Read these off the grid that follows.
1) Find the entry in the top-right corner.
2) Find the entry directly below -8.015.
3) Find the entry just left of -2.337.
4) Find the fourth-last entry, reading row by row.
5) Find the bottom entry of the column that holds the largest entry.
6) Find the first entry, reading row by row.
7) Find the fifth entry in reading order.
8) Find the last entry of the smallest entry's row.
[[  0.185   2.904   0.251  -5.684]
 [ 18.117  -6.878 -10.497  12.653]
 [ -0.274  -8.015  -2.337  -2.775]
 [  2.500  19.509 -18.638   1.640]
 [-16.358   7.320  -4.785  -1.945]
 [ 10.780  23.868  -4.641   4.734]]
1) -5.684
2) 19.509
3) -8.015
4) 10.780
5) 23.868
6) 0.185
7) 18.117
8) 1.640

Read these off the matrix that follows. Counting starts at 1.
1) Read off the entry in the top-left corner.
2) Read off the entry just right of the smallest entry.
3) Read off the entry just right of -33.5.
4) Read off the entry in row 2 and column 1.
5) Read off the entry just left of 5.8.
6) Read off the entry directly above -74.4.
7) Read off the entry directly below -11.1.
8) Read off the entry just right of 5.8.
8.1  -43.8  -11.1  -3.0  -2.2  15.5  -14.4  -0.5
-33.5  -33.0  1.3  5.5  5.8  -45.0  -74.4  47.7
1) 8.1
2) 47.7
3) -33.0
4) -33.5
5) 5.5
6) -14.4
7) 1.3
8) -45.0

Questions about the grid below.
1) Report the 1st entry on the main diagonal.
2) Report the smallest entry in the first column.
3) Report the entry directly above 4783.
4) Report the fourth entry from the end, reading row by row.
5) Report the entry directly above 8029.
6) Report the smallest entry in the last column.
7) Report the entry just left of 4115.
8) Report the entry in the bottom-right corner.
[[6693 6290 7453 5867 5123]
 [6770 3731 4504 8046 6044]
 [5451 5058 5960 5700 6072]
 [6894 5162 8110 5836 5103]
 [5727 5379 5886 5281 7063]
 [3403 3580 4472 4919 2995]
 [4929 4721 5971 4115 4936]
 [5019 7632 6893 4687 5712]
 [5150 6212 4901 6752 5891]
 [6937 5223 5711 8029 6053]
 [6182 6154 7095 5493 4217]
 [5138 5851 6611 4783 4048]
 [5812 4806 4764 3411 6013]
 [5306 6238 6047 6037 5587]]
1) 6693
2) 3403
3) 5493
4) 6238
5) 6752
6) 2995
7) 5971
8) 5587
